These are the activations of a small neural network, seen along a few directions. Each row is one input.
Each table varies a few parts of the input and shows all the possible inputs, shuffled.
Descriptions start from the smaller parts, as in this example, which fits no table here: one of 5 places around a ring, together with either a single point or one of 9 places along a line or (one of 3 separate values, together with one of 6 places along a line).
Shared parts are said once, and a part with two or three values counts as separate values.
(in the rows, 128 means zero)

Other details of the inputs vary at random and push rows far along two fixed directions, the same in every table; ignore that.
To show where, the next rows are all for the same input, with only those details redrawn:
[116 135 151 102 107 136 106 115 151 131 122  98]
[106  97 140 140 157 125 164 118 147 158 120 179]
[137  93 100 163 135  59 116 106  39 156 144 115]

A family of inputs:
R1: [110  99 144 163 142 127 173 131 152 125 137 185]
R2: [ 89  93 123 151 160 153 227 142 185 162 121 246]
R3: [138 162 160 119 132 143  83 167 137 124 133 112]
R4: [164 163 124  98 123 149 114 130 147  98 113 111]
R5: [ 85  88 145 156 186 155 206 128 183 183 120 242]
R6: [138  93 113 179 131  66 122 109  33 140 149 115]
R7: [118 146 139 112  81 131 124 126 150  93 128 112]
R8: [143 116 111 134 174 146 159 143 144 121 105 185]
R9: [143 155 168 110 135 136  87 164 145 113 122 110]
R10: [145 162 114 108 134 166 105 142 144 101 121 103]
R11: [160 160 118 112 137 154 115 138 152  90 109  95]
R12: [112 154 134 118  78 142 123 130 148 103 140 113]
R13: [115 145 149 132  88 148 113 131 151 107 150 104]
R14: [112 142 159 124  98 154 111 121 142 125 136  98]
R15: [151 153 120 101 137 156 108 138 146  90 112 101]
R16: [131 103  83 147 124  70 127 119  38 158 158 106]
R17: [106  97 140 140 157 125 164 118 147 158 120 179]
R18: [121 138 129  98  82 132 129 128 152 111 122 103]
R19: [157 171 118 104 119 159 111 134 145 108 122 112]
R20: [137  92  87 143 130  58 133 115  39 150 149 110]
R21: [152 168 112 118 133 165 113 142 150 100 119  96]
R22: [166 122  66 162 147  93 107 135  36 128 139 122]
- Describe the family of inputs behind these rows. => one of 2 separate values, together with either a single point or one of 4 places along a line or one of 6 places around a ring
- Changing only the choice among 2 separate values turns R19 into R4. The same change can be made to R2. Which row results? => R18
- Change only the place on the ring of 6 in R13. List by row number the other rows that result. => R2, R5, R12, R14, R16
- Change only the choice among 2 separate values in R14. List by row number the other rows that result. => R6

A family of inputs:
R23: [133 145 133 117 146 165 136 143 168 117 115 145]
R24: [ 99 117 156 116 122 143 144 120 168 141 124 142]
R25: [118  25  78 241 210  26 210 115   9 200 155 247]
R26: [ 99 121 156 117 119 142 143 124 168 142 126 146]
R27: [168 146  94 133 115  98  79 129  58 107 139  70]
R28: [103 124 144 121 112 146 153 124 169 128 126 147]
R29: [103 123 141 118 113 147 154 120 169 130 125 145]
R30: [ 99 120 154 115 120 143 144 121 168 143 125 144]
R31: [168 129  82 156 135  82  98 130  38 121 143  96]
R32: [100 119 155 115 121 143 144 122 167 143 123 143]
R33: [124 164 158  82  50 129  52 112 130 106 136  19]
R34: [100 120 158 117 120 143 143 125 167 142 125 145]
R35: [168 151  96 126 109 101  74 130  65 103 136  61]
R36: [168 131  84 151 132  82  97 129  41 117 141  93]
R37: [137 121 116 143 170 138 161 142 141 129 118 178]
R38: [134 142 131 120 147 161 139 142 164 118 115 150]
R39: [100 118 158 117 122 142 143 118 169 142 122 142]
R40: [135 142 131 116 145 160 138 141 164 114 113 147]
R41: [137 140 130 121 150 157 142 142 161 117 116 152]
R42: [165 161 104 118 101 112  66 131  75 101 138  48]
- Describe the family of inputs behind these rows. => one of 2 separate values, together with either a single point or one of 4 places along a line or one of 5 places along a line
- Changing only the choice among 2 separate values turns R32 into R34. The same change can be made to R39. Which row results? => R33

A family of inputs:
R43: [127 136 153 102 127 145 102 130 144 123 115 108]
R44: [143 119 107 166 124  89 117 130  67 125 142 135]
R45: [160 132  58 146 148 116 125 134  63 134 134 123]
R46: [117 136 139  98 112 133 112 124 156 134 120 104]
R47: [144 103 115 157 154  92 111 121  66 141 136 114]
R48: [115 141 135 119 100 149 125 122 152 106 135 105]
R49: [164 154 114  99 132 147 125 128 153  84 103 110]
R50: [117 112 147 149 183 148 177 144 160 152 123 220]
R51: [127 149 140 119 103 140 115 145 152 108 127 114]
R52: [134 154 152 119 127 151 105 136 149 121 133 108]
R53: [107  93 145 142 192 141 184 145 164 156 110 210]
R54: [133 107 106 153 137  84 116 107  74 151 136 114]
R55: [119 136 143  98 112 137 107 115 152 133 118 110]
R56: [112 107 139 170 169 147 186 141 168 139 121 216]
R57: [130 106 104 143 114  83 136 116  74 145 142 116]
R58: [118 135 143 100  94 140 124 113 149 127 125 110]
R59: [115 139 131 108  96 142 128 132 152 107 135 108]
R60: [130 110  98 154 116  91 129 117  67 125 149 126]
R61: [132 154 148 108 122 143 109 147 148 122 131 110]
R62: [116 138 144 110  99 143 128 111 150 126 125 101]
- Describe the family of inputs behind these rows. => either one of 2 separate values or (one of 3 separate values, together with one of 6 places around a ring)
- Change only the choice among 3 separate values in R55. List by row number the other rows that result. => R46, R54
- List by row number the other inputs of the same sort as R49. => R45
